Each row below holds a small network's activations on one input, seen along a few directions.
In each table, some parts of the input vary, and every possible input appears once, in random order.
A made-up example of a description, with smaller parts first: values(2) and (point or ring(11) or (line(4) and ring(5))).
Shared parts are said once, and a part with two or three values counts as separate values.
In the rows, 128 means zero.

Other details of the inputs vary at random and push rows far along two fixed directions, the same in every table; ignore that.

Table:
r1: [128 126 123 132 131 121 129 118 130 128 135 126 129 126 130]
r2: [130 130 123 123 129 138 130 135 125 130 113 136 124 132 118]
r3: [132 127 132 125 134 140 130 140 127 123 115 135 126 130 123]
r4: [126 129 129 130 128 122 124 124 129 130 136 124 130 127 132]
r5: [128 126 129 132 132 123 128 122 131 126 136 125 131 126 133]
r6: [125 131 122 130 125 122 125 119 129 134 135 125 130 128 129]
r7: [130 130 122 122 128 137 130 134 124 130 113 136 123 132 117]
r8: [133 127 133 125 134 140 130 139 127 122 115 135 124 130 123]
r9: [126 127 126 132 127 121 126 121 127 131 136 125 128 127 131]
r10: [131 133 122 122 127 136 128 133 124 130 114 137 120 130 117]
r11: [132 128 128 125 130 137 129 136 124 126 114 135 120 131 120]
r12: [126 126 127 132 132 123 127 121 130 128 135 125 132 126 132]
r13: [130 133 123 123 127 137 128 134 125 130 114 136 122 132 118]
r14: [126 126 129 132 132 124 127 123 131 127 136 125 133 126 133]
r15: [131 132 129 123 128 140 126 138 127 129 114 135 124 132 121]
r16: [126 131 128 130 127 123 124 123 130 132 136 124 131 127 132]
r17: [128 126 129 132 132 122 127 122 131 126 135 124 130 127 133]
r18: [131 128 132 125 133 141 129 141 126 125 114 135 127 132 123]
r19: [126 126 131 132 131 125 126 125 130 129 135 124 135 128 134]
r20: [126 129 125 130 127 121 125 121 128 132 136 125 128 127 130]
r21: [126 131 128 131 126 124 124 123 131 132 135 124 132 128 132]
r22: [127 127 128 132 128 121 125 122 128 131 136 125 128 127 132]
r23: [126 131 132 131 127 126 124 126 131 131 136 123 134 129 134]
r24: [125 127 123 132 130 122 127 119 128 132 135 126 132 128 130]
r25: [125 129 128 131 129 124 126 123 130 132 135 123 134 129 133]
r26: [132 129 131 125 130 138 127 139 124 127 115 135 121 131 122]
r27: [127 128 124 132 127 120 126 120 127 132 135 126 127 127 130]
r28: [127 131 130 130 127 124 124 125 130 131 136 123 132 127 134]
r29: [130 128 128 124 131 139 129 138 125 126 114 136 126 131 121]
r30: [127 126 132 133 130 123 126 125 129 128 136 123 130 127 135]
r31: [129 126 134 133 132 124 127 125 132 125 136 123 132 127 136]
r32: [128 127 125 132 131 121 128 120 130 127 135 125 129 127 131]
r33: [126 131 126 130 127 122 124 122 129 132 135 125 130 127 131]
r34: [132 128 126 125 130 136 130 135 123 126 113 136 119 131 119]
r35: [126 128 132 131 129 126 125 126 131 130 136 122 135 129 135]
r36: [127 127 134 132 129 124 125 127 129 129 136 123 131 128 135]
r37: [125 126 127 132 130 123 127 122 129 130 135 125 134 128 132]
r38: [126 126 125 132 131 122 128 120 130 128 135 126 132 126 131]
r39: [106 110 146  84  34 118 185 161 130 100 138 103 134 104 131]
r40: [128 126 134 134 130 124 126 126 129 127 136 122 131 127 136]
r41: [127 127 130 132 128 122 125 124 128 130 136 124 129 127 133]
r42: [128 126 131 132 132 124 127 123 131 125 136 124 132 126 134]
r43: [128 126 127 132 132 123 128 120 131 127 136 125 130 126 132]
r44: [132 130 132 124 131 139 126 140 126 126 115 134 123 130 122]
r45: [130 128 124 123 130 137 130 135 124 127 113 136 124 131 119]
r46: [126 129 123 130 127 120 125 120 128 132 136 125 128 127 129]
r47: [127 126 131 132 132 124 127 124 131 127 136 124 134 126 134]
r48: [126 129 127 130 127 122 124 122 129 131 136 124 129 127 131]
r49: [132 128 130 126 131 138 129 137 124 125 114 135 120 131 121]
r50: [133 128 123 124 131 135 132 133 125 124 114 137 120 130 118]
r51: [132 130 130 123 130 138 126 139 125 127 115 135 122 130 121]
r52: [130 130 125 123 129 139 129 136 125 129 113 135 124 132 119]
r53: [134 128 131 125 133 138 130 138 127 122 114 135 122 130 122]
r54: [126 131 126 130 126 123 125 122 130 133 135 124 132 128 131]
r55: [132 132 131 123 130 140 126 140 126 128 115 135 124 131 122]
r56: [128 126 125 132 131 122 128 119 130 127 135 126 130 126 131]
r57: [132 128 124 125 129 135 130 133 123 127 113 136 118 131 118]
r58: [126 126 123 132 131 122 128 119 129 129 135 127 131 126 130]
r59: [126 131 124 129 126 122 125 120 129 133 135 125 130 127 130]
r60: [128 126 127 132 131 122 128 121 130 127 135 125 130 127 132]
Description of these inputs: line(6) and ring(10).
- Changing only the line(6) part turns r44 into r51. The same change can be made to r31. Which row results? => r53
- Change only the line(6) part in r13. List by row number the other rows that result. => r6, r15, r21, r23, r54

Table:
r61: [125 114 135 126 119 147 155 149 125 111 104 132 129 136 122]
r62: [131 127 130 104 136 148 136 146 133 115 113 143 140 118 117]
r63: [120 102 136 110 122 145 153 158 115 116 106 138 136 127 119]
r64: [128 142 132 129 128 152 118 143 131 138 108 132 135 145 123]
r65: [125 122 143 109  90 107 142 133 135 104 153 115 119  96 141]
r66: [138 148  87 166 199 104  82  56 141 159 157 137 134 134 130]
r67: [ 99  88 159 106  28  76 183 139 122  94 185  81 131  88 159]
r68: [ 99 113 102 180 138  41 116  33 136 154 229  78 162 119 175]
r69: [131 137 140 117 116 141 113 155 113 135 111 136 104 127 120]
r70: [122 131 131 112 128 150 120 156 122 141 111 137 141 135 119]
r71: [137 138 128 123 139 150 133 133 144 113 110 137 133 127 121]
r72: [138 143 136 127 125 143 116 143 127 137 109 129 115 145 124]
r73: [147 139 133 122 134 140 132 136 141 112 111 135 114 127 121]
r74: [142 160  89 161 199 138  71  92 116 181 109 159 118 159 108]
r75: [137 116 140 128 120 137 150 148 121 111 105 131 110 137 121]
- Changing only one part turns r73 into r72. The same change can be made to r71. Which row results? => r64
- What is each input in this table made of? => values(3) and (point or line(4))
- Change only the values(3) part in r68. List by row number the other rows that result. => r66, r74

Table:
r76: [115 126 136 132 132 118 128 113 153 128 167 105 176 122 157]
r77: [111 134 115 143 117 100 115  98 123 153 163 112 140 124 143]
r78: [120 116 115 138 124  90 137  91 128 133 166 112 138 122 139]
r79: [131 131 121  94  74 144 162 155 124 105  94 143 102 115  98]
r80: [133 105 150  97  96 151 171 176 119  95  96 135 119 123 114]
r81: [126 121 120  91  83 142 167 154 119 102  93 141 101 111  97]
r82: [122 112 150 103  85 156 162 178 119 103  90 130 120 130 117]
r83: [125 132 148 137 123 102 115 119 139 132 168  98 145 124 158]
r84: [121 114 141 154 139 107 128 114 136 128 164 104 148 131 158]
r85: [118 120 119  96  73 145 165 158 111 116  88 137 110 130  99]
r86: [121 137 117 132 110  91 118  99 132 146 166 105 135 122 141]
r87: [109 133 106 127 119 105 132  92 146 142 164 112 166 121 137]
r88: [116 121 111 147 127  94 131  93 129 141 162 111 137 131 140]
r89: [113 126 149 146 122 109 117 120 131 138 167 103 151 123 161]
r90: [112 132 117 132 108  97 113 102 128 152 170 109 137 122 141]
r91: [153 149 132 152 214 171  66 141 119 155  89 164 115 159 114]
r92: [126 139 116 137 120  96 119  90 139 143 164 111 129 122 143]
r93: [160 132 126 157 231 165  84 132 120 133  85 171 114 149 115]
r94: [164 152 129 161 219 171  77 130 130 133  86 167 109 152 115]
r95: [125 113 118  88  86 138 169 157 114 104  94 146 106 113  98]
r96: [136 128 154  91  85 153 158 177 131 101  96 132 110 123 119]
r97: [160 141 127 159 229 170  82 129 125 131  85 166 109 147 114]
- Changing only one part turns r89 into r77. The same change can be made to r76. Which row results? => r87
- What is each input in this table made of? => values(2) and (point or ring(10))
- Change only the values(2) part in r97. List by row number the other rows that result. => r81
- Change only the values(2) part in r83. List by row number the other rows that result. => r86
